These are the activations of a small neural network, seen along a few directions. Each row is one input.
Each table varies a few parts of the input and shows all the possible inputs, shuffled.
A made-up example of a description, with smaller parts first: one of 5 places around a ring, together with either a single point or (one of 2 separate values, together with one of 4 places along a line) or one of 11 places along a line.
Shared parts are said once, and a part with two or three values counts as separate values.

Other details of the inputs shift rows strongly along three fixed directions, in all tables alike. That doesn't count.

Table:
r1: [ 23  -5  48  46 -18 -21  36 -16 -33  39  25  -5]
r2: [ 58  -3   5  59 -53  25  17  22  33   4 -10  -7]
r3: [  0 -20  46 -22  35  30 -10 -23   6  63  51  12]
r4: [-17   9  19 -17 -13 -78  23 -14 -24 -15 -17  -9]
r5: [-23  -2 -46 -31  11  40 -56   4  17 -37 -13   8]
r6: [ 12 -19  -5  31   8  89 -37  26  31  35  11   4]
r7: [ 17 -10  34  32 -21 -22  56 -12 -25  36  38  -3]
r8: [ 20   7 -16  18   2  85 -21  14  47  43  12  -9]
r9: [-21  11  10  -1 -10 -69  21 -19 -47 -19 -17  -5]
r10: [ -8   3   5 -17   8 -62  36 -19 -45 -41  -1   6]
r11: [ 50 -29 -12  50 -37  28  41  31  34   0   0  -2]
r12: [ 38 -25  53  20 -10 -23  44 -15 -12  23  36   8]
r13: [ 10  25 -44  20 -33 -15  11  18  -1 -58 -46  -2]
r14: [-47  11   0 -56  57  -8 -15 -28 -23  -4  17  11]
r15: [ 21   1 -28  20 -27 -21  -8  35  -2 -58 -57  -1]
r16: [-58  -1   4 -40  51 -16 -28 -19 -23  14  -1  -4]
r17: [ -9  -2  10 -10   1 -64  20 -21 -44 -39  -3   8]
r18: [ 26  -7  42  26 -15 -21  58 -12 -19  39  28 -11]
r19: [ 32   2  48  30 -11 -20  54 -11 -24  39  24 -12]
r20: [-17  29 -36 -23  11  32 -56   9  32  -9 -39 -11]
r21: [ 61 -27 -14  39 -42  31  39  21  31 -12  15  21]
r22: [-10   7  11 -17   9 -72  38  10 -42 -21 -19   2]
r23: [-61  19   1 -43  36 -16 -34 -27 -20  17   6  -3]
r24: [-35   7 -44 -15  18  32 -54  28  22 -19 -25  14]
r25: [-66  20  -3 -51  42 -16 -17 -25 -17  16  10  -6]
r26: [-19  16 -40 -29  30  41 -40  28  21 -24 -38  -4]
r27: [ -5   5  50   2  30  30 -21 -23  -2  78  40 -13]
r28: [-35   2  19 -67  47 -10 -33 -26 -19   6   8  -6]
r29: [-36  25 -43 -15   8  37 -57   3  25 -21 -25  -1]
r30: [ 11  13 -35   7 -46 -28   1  18  21 -52 -45  -4]
r31: [ 44 -19  -6  57 -62  15  17  21  39   4   6   0]
r32: [-21   0  33  -4  32  38   3 -24  -6  73  49  -9]
r33: [ 12   5 -41  18 -20 -12  11  36 -10 -63 -52   3]
r34: [-10  25  14 -16  -1 -68  37 -15 -40 -22 -17 -12]
r35: [ 28 -31  52  28  -9 -28  46  -4 -13  38  19  -9]
r36: [  4  12 -47   3 -41 -25  18  20  21 -57 -39  -2]
r37: [ 40 -24  54  20 -10 -23  43 -15 -13  21  35   2]
r38: [-34  13 -52 -23  24  36 -39  32  22 -23 -24  12]
r39: [ -2  20  16  -1  -6 -73  13 -15 -46 -12 -26 -12]
r40: [-51  21   8 -48  35 -21 -38 -25 -12  20   4  -9]
r41: [-25   6 -56 -35  20  40 -37   6  24 -36 -11  23]
r42: [ 22   3 -44  -1 -23 -17  20  16  15 -75 -31  15]
r43: [ 13   5 -20  26   2  89 -23  12  38  43  17  -4]
r44: [-20 -21  31  -5  45  36   6 -13  -4  69  47  -6]
r45: [-11  13  16  -6 -10 -73  17 -17 -38 -16 -20 -11]
r46: [-39  12  27 -49  57 -12 -33  -8 -25  20 -14 -10]
r47: [-49   1  12 -45  51 -21 -32 -17 -15  18  -4 -10]
r48: [ 56 -32 -15  45 -46  38  33  20  15 -18  18   9]
r49: [ 37 -30  46  23 -15 -26  36 -15 -21  26  38  16]
r50: [ 45  -5 -10  62 -51  33  33  19  23  -3   7   0]
r51: [ 12  -4 -43  14 -31 -19   2  11   5 -74 -29  22]
r52: [ 29  -7  54  37 -22 -26  34 -14 -21  37  27  -9]
r53: [-13   7 -38 -29  16  31 -56   4  34 -37 -15   7]
r54: [ 15  20 -28  12 -41 -23  -1  17  17 -56 -50  -6]
r55: [ 23 -20  -7  13   3  78 -35   7  53  21  31  14]
r56: [ -9   1  19  -6   2 -77  16   7 -42 -17 -20   4]
r57: [-10  -6   5 -13  -3 -68  21 -19 -47 -35  -5  21]
r58: [  9  17 -48   4 -39 -23  16  20  16 -56 -40  -3]
r59: [-11  -2  49  -9  26  29 -10 -22   8  77  39 -14]
r60: [ 64 -30  -9  36 -44  35  36  21  24 -15  15   4]
r61: [ 25 -15 -13   4  10  86 -14   9  55  18  34   6]
r62: [-67  14   3 -44  35 -18 -33 -28 -16  19   8  -3]
r63: [  2 -25  45 -18  31  35 -20 -23  -5  59  56  -3]
r64: [-27  26 -47 -10   9  36 -58   6  18 -13 -32  -3]
r65: [ 13 -15   0  14   6  77 -33  34  55  42  14   7]
Description of these inputs: one of 5 places around a ring, together with either one of 3 separate values or one of 4 places along a line or one of 6 places along a line.
Question: Changing only the place on the ring of 5 turns r30 into r7. The same change can be made to r12. Which row results?
Answer: r14
Question: Change only the choice among 3 separate values in r35. List by row number the other rows that result.
Answer: r46, r65
Question: Change only the place on the line of 6 in r29. List by row number the other rows that result.
Answer: r1, r9, r23, r62, r64
Question: Change only the choice among 3 separate values in r56. List by row number the other rows that result.
Answer: r15, r47
Question: Change only the place on the line of 4 in r61. List by row number the other rows that result.
Answer: r21, r42, r60

Table:
r66: [ 51 -16   4  51 -37  -2  62  -2   2   4  15   3]
r67: [-26  17  -4 -49  42  -9 -45   4  -4 -17 -18   7]
r68: [-34  15  19  -6  24  19  -6  -2   6  55  19 -12]
r69: [  2  21 -39   8  -9  30 -29  21  16 -26 -44 -29]
r70: [ -1  -7  26 -17  36  20 -29  -5  -2  43  19   9]
r71: [-12  -5  27 -15  46  30  -8   4  -2  35  23   4]
r72: [ 37 -20  12  25  -8  50 -11  25  40  12  12   9]
r73: [-42  12 -19 -45  35   2 -31   3 -16 -19 -11   8]
r74: [ 38  -2  -3  17 -21  51  -1   3  42  13  27   8]
r75: [-17  22  14 -24 -11 -64   6 -13 -36 -16 -40 -14]
r76: [ -6  -1  23 -15  44  27 -11   6  -8  37  24   7]
r77: [-13  21 -35   3 -25  10 -29  22  44 -20 -35  -5]
r78: [ 23 -27  -5  25 -21  48  -6   4  44  11  28  -1]
r79: [ 15  -4 -28  18 -40 -29  38  15  -9 -61 -17   5]
r80: [-35  26 -11 -58  29  -4 -28 -23   9 -23  -7   1]
r81: [  8   5  43  17  -1 -30  36 -10 -43  36   4 -27]
r82: [-16   4   7 -16  25 -63  22   3 -37 -34 -30  -2]
r83: [ 34 -17  -7  31  -1  55  -3  29  21  24   9  14]
r84: [ 42   3  24  85 -56 -10  20  -7  -4   3   7   6]
r85: [-20   7 -13 -21   1 -58  21 -13 -49 -32 -10   4]
r86: [-32  30  -5 -39  28  -6 -54 -12  -7  -5 -33 -34]
r87: [-42   5  -6 -52  30  -4 -42  -7  -2 -22 -12   5]
r88: [-37  15 -18 -53  24  -7 -40 -13  -3 -21   2   3]
r89: [  5  21 -49  -9  -9  30  -7  14  27 -40 -16   8]
r90: [-37  21 -14 -53  33  -7 -29 -26  13 -20 -10  -5]
r91: [-22 -19  13 -10  36  28 -12 -10  -8  41  24   3]
r92: [-12  -9  13 -21  19  21 -23 -22  -2  38  39   4]
r93: [-12 -16  22 -19  24  22 -29 -13  -5  40  27   9]
r94: [  7   8 -45  -7 -13  20 -21  -2  40 -36 -23   4]
r95: [ 20   0  -3  30 -23  59   2  20  25  35  -2 -10]
r96: [  4  19 -31   1 -21  21 -38  16  27 -24 -45 -20]
r97: [ 21 -11 -28  23 -38 -31  26  22 -22 -50 -32  14]
r98: [-11 -12  27 -21  25  22 -26  -9  -1  34  32   8]
r99: [-15   8  17 -23  33  33   6 -20   5  33  36   0]
r100: [ 13  -9 -31  23 -37 -33  38  12  -6 -59 -20  -1]
r101: [-32   9  18 -10  14   2 -18  -8  21  62  19  -6]
r102: [  7 -22  34   6  -4 -40  28 -29 -29  21  32  -2]
r103: [ 16 -20  54   8  14 -41  27  -9 -23  19  14  -2]
r104: [ 19 -21  47  10  13 -41  23 -12 -28  24  11   2]
r105: [ 28  11 -34  17 -38 -29  40   6 -10 -50 -26  10]
r106: [-24   1   4 -22   8 -56  22  -2 -44 -39 -19   5]
r107: [ -3   7 -52  -6 -13  28 -15  20  19 -42 -10   8]
r108: [ 50 -41  18  54 -45 -12  34   7   1   2   9   8]
r109: [  4  -2 -44   6   8  25 -21  29  22 -32 -37   8]
r110: [ 24 -34   4  28 -16  49 -12  13  41  13  16   4]
r111: [ 24   0  -2  32 -30  38 -14  20  42  34   7  -9]
r112: [  7  -4  34   5   8 -30  55 -26 -25  19  27  -6]
r113: [  8  26 -22  58 -43 -32  14   5 -21 -48 -35   6]
r114: [ 19  -1  36  -1  -5 -36  34 -31 -27  23  27   5]
r115: [ -1 -25  40  11   9 -31  42 -10 -36  19  21  -2]
r116: [-23  21 -53   9 -18  11 -14  30  40 -12 -34  -2]
r117: [ 17   2 -11  36 -21  47  -1  26  32  37   8  -9]
r118: [  7 -16  43  -1  -7 -35  32 -23 -26  13  37   0]
r119: [-24   1 -13 -17   6 -61  24 -17 -43 -33 -12  -2]
Question: What is each input in this table made of?
Answer: one of 2 separate values, together with either a single point or one of 6 places along a line or (one of 4 places along a line, together with one of 5 places around a ring)
Question: Changing only the choice among 2 separate values turns r75 into r95. The same change can be made to r93. Which row results?
Answer: r97
Question: Change only the place on the line of 4 in r71. List by row number the other rows that result.
Answer: r79, r99, r106
Question: Change only the choice among 2 separate values in r113. List by row number the other rows that result.
Answer: r84
Question: Start at r67 and move only the place on the line of 4, one step at a time. The first step leads to r98. Which rows follow, in order?
Answer: r88, r74
